These are the activations of a small neural network, seen along a few directions. Each row is one input.
Each table varies a few parts of the input and shows all the possible inputs, shuffled.
Descriptions start from the smaller parts, as in this example, which fits no table here: values(2) and (point or ring(11) or (line(4) and ring(5))).
Shared parts are said once, and a part with two or three values counts as separate values.
In the rows, 128 means zero.

Other details of the inputs vary at random and push rows far along three fixed directions, the same in every table; ignore that.

A family of inputs:
r1: [ 69 158 128 189 103 122 151 145  88 153 149 130 171]
r2: [115 111 105 145  85 133 159 135 130 102 138  64 157]
r3: [114 170 126 147 144 121 142  67  80 176 125 159 114]
r4: [ 45  85  95 211 115 133 101  98  92 164 195  54 113]
r5: [ 71  70 169  75  72 144  94 140  87 131 151  19 146]
r6: [ 74 149 127 154 167 142 123 136  90 170  89 149 123]
r7: [171 150 100 141 124 143 166 158  67 143 163 159 176]
r8: [146  49 138  91  71 109 100 147 141  68 169  97 149]
r9: [180 185 151  90 179 129 105 107 199 131  62 169  78]
r10: [135 150 130 113 155 143 109 170 176  88 113 189 136]
r11: [203  61 130  48  68 126 149 195 142  50 116 108 183]
r12: [156 131 138 142 189 132 185 178 145 146 146 185  68]
r13: [ 73  78 170  61 131  98  84  21 137 146  39  97  48]
r14: [ 50 141 136 163 152 104  99  25  70 203 161 128  96]
r15: [186 130 103 189 101  91 158 144 125 133 166 155 162]
r16: [181 145 125  87 153 139 114 126 146  91 141 188 128]
r17: [176 192 135 149 137 137 148 134 139 157  99 149 119]
r18: [180 178 123 169 165 147 111 144 149 158 137 171 103]
r19: [124 173 115 185 119 118 153 177 135 122 163 170 187]
r20: [122  67 112  85  91 154 140 167 132  73 124  44 163]
r21: [118 114 131  51 166 126  96  75 217  81  44 104  66]
Description of these inputs: point or (line(4) and values(5)).
Q: Change only the line(4) part in r18. List by row number the other rows that result.
A: r5, r9, r17
Q: Change only the values(5) part in r9. List by row number the other rows that result.
A: r14, r15, r19, r21
Q: Start at r16 and move only the line(4) part, one step at a time. The first step leads to r14. Which rows follow, in order?
A: r3, r7

A family of inputs:
r22: [104 156 118 177 183 133 146  86  85 203  88 158  74]
r23: [142 162 165  55 153 137 114 132 168 100  91 154 115]
r24: [166 194 149 120 170 135 131 142 160 143  87 204 111]
r25: [176 179 103 132 173 127 129 115 157 123  69 190 125]
r26: [192  99 122  75  92 143 139 223 180  21 167 142 196]
r27: [ 98 131 113 228 124 118 150 158  97 173 197 142 143]
r28: [ 40  91 149  93 122 119  70  49 119 136  96  84 107]
r29: [204 157  96 142 179 142 131 129 166 136  71 154  94]
r30: [ 90 156 107 192 194 132 115  88 117 186 120 170  67]
r31: [ 79 115 128 165  78 102 135 129  98 136 167  87 173]
r32: [ 88  54 166  61 117  96  89  28  83 155 125  95  70]
r33: [ 77  92 188  59 113  97  60  26  99 153 150 106  81]
r34: [ 42  73 170  80 128 121 100  80 102 157  90  83  83]
r35: [119  91 141  68  53 116 138 162 149  42 155  70 201]
r36: [ 69  71 141 102 129 135  72  64 129 148  97  49  76]
r37: [ 46  81 132 120  60 112 110 109  92 111 180  43 179]
r38: [170 121 130  86 146 141 130 124 191 100  68 113  92]
r39: [168 196 133 114 177 149 126 131 155 138  94 202 115]
r40: [169 200 130 115 175 148 126 132 150 133  92 199 111]
r41: [111 150 109 176 185 137 126  85  75 203  88 163  80]
r42: [133 133  97 234 112 118 159 148  95 187 171  93 138]
r43: [ 34  76 152  96 143 128  63  75 123 128 122  90  76]
r44: [242 104 125  60  49  95 154 158 165  24 168 149 205]
r45: [104 154 101 224 106 117 160 123  87 169 173 128 171]
r46: [170 120 133  90 138 132 126 132 188 100  62 115  86]
r47: [106 151 111 173 187 139 136  84  86 209  92 163  81]
r48: [125  84 153  18 135 138 102 123 142  82  72 108 114]
r49: [109 125 173  14 130 139  85 120 164  80  99 115 121]
r50: [101 170 102 192 172 123 111  63 102 188  89 164  96]
r51: [111 169 119 201 122 132 127 144  64 182 198 138 170]
r52: [151 106 118 104 101 133 141 197 155  60 180 122 177]
r53: [ 43  75 150 128  48 104 115 117 100 117 173  50 176]
r54: [ 73  99 127 168 100 124 133 146 104 125 197  94 144]
r55: [149  64 164  23 120  99  86  85 173  67 132 135  87]
r56: [104 154 104 228  99 107 157 131  84 169 166 130 165]
r57: [ 37  59 153 131  69 113 109 144 105 109 199  57 145]
r58: [213 139  82 177 106 144 161 187 136 108 150 124 167]
r59: [181 163 109 113 185 142 154 136 136 139  69 187 105]
r60: [ 93 189 147 174 181 121 113  93 104 212 111 171  85]
r61: [137  89 147  46 126 133 110 117 188  80  75  68  94]
r62: [195 163 104 147 170 141 151 128 174 132  68 151  84]
r63: [114 133 111 212 111 122 171 154  57 184 165 129 149]
r64: [178 160 121 119 180 142 163 136 142 140  67 189 103]
r65: [ 42  99 170 108  61 127 106 130  84 119 199  52 166]
r66: [208 143  80 175 105 144 172 186 142 108 152 121 163]
r67: [198 158  97 142 174 148 141 126 175 138  72 156  91]
r68: [170 159 109 134 196 137 122 141 165 122  98 199 100]
r69: [181 112  93 220  96  99 149  96  79 187 205 112 128]
r70: [ 35  96 147  91 121 119  80  48 124 136  98  81 104]
r71: [ 70 136 125 131 144 121 101  58 120 150  89 120  97]
r72: [138 121 134  75 163 141 111 134 187  85  97 160 100]
r73: [152 140 156  94  75 131 140 199 139  76 165 127 188]
r74: [173 123 118  80 151 141 120 124 185  99  71 111  95]
r75: [148 156 155  57 149 146  94 129 157  95  88 161 118]
r76: [114 133 112 208 118 118 171 156  58 189 169 127 153]
r77: [152 140 153  90  82 140 144 190 142  76 172 126 193]
r78: [164 106 129  90  90 133 172 194 123  77 148 110 183]
r79: [180 163 108 117 179 146 154 134 134 134  66 189 101]
r80: [ 34 102 154  96 118 113  90  51 123 130  94  76  96]
r81: [159 134 144  88  85 145 124 189 133  76 172 131 200]
r82: [ 99 138 105 224 134 121 153 152  93 166 203 132 144]
r83: [181  98 123 121  74 131 156 192 164  81 146  85 168]
r84: [173 143 107 169 123 135 172 200 149  98 179 166 170]
r85: [196 136  99 149 115 145 173 196 104 115 149 161 187]
r86: [ 99 134 111 226 128 113 150 159  94 172 198 137 143]
Q: What do these inputs look like to the network?
A: values(5) and (point or (values(3) and line(4)))
Q: The inputs of r67 and r39 match in every part but the values(5) part. If r38 is changed in the same way as r67 into r39, which row does it become?
A: r77
Q: The inputs of r28 and r26 match in every part but the values(5) part. If r45 is changed in the same way as r28 into r26, which row does it become?
A: r84
Q: Change only the values(3) part in r65. List by row number the other rows that result.
A: r23, r77
Q: Change only the values(5) part in r57. List by row number the other rows that result.
A: r46, r56, r63, r73
Q: Which other rows agree with r22 in the values(5) part? List them by row number.
A: r32, r34, r41, r47, r48, r59, r63, r64, r76, r78, r79, r85
Q: Change only the values(5) part in r74. List by row number the other rows that result.
A: r37, r49, r52, r59
Q: Change only the values(3) part in r54. List by row number the other rows that result.
A: r82, r84
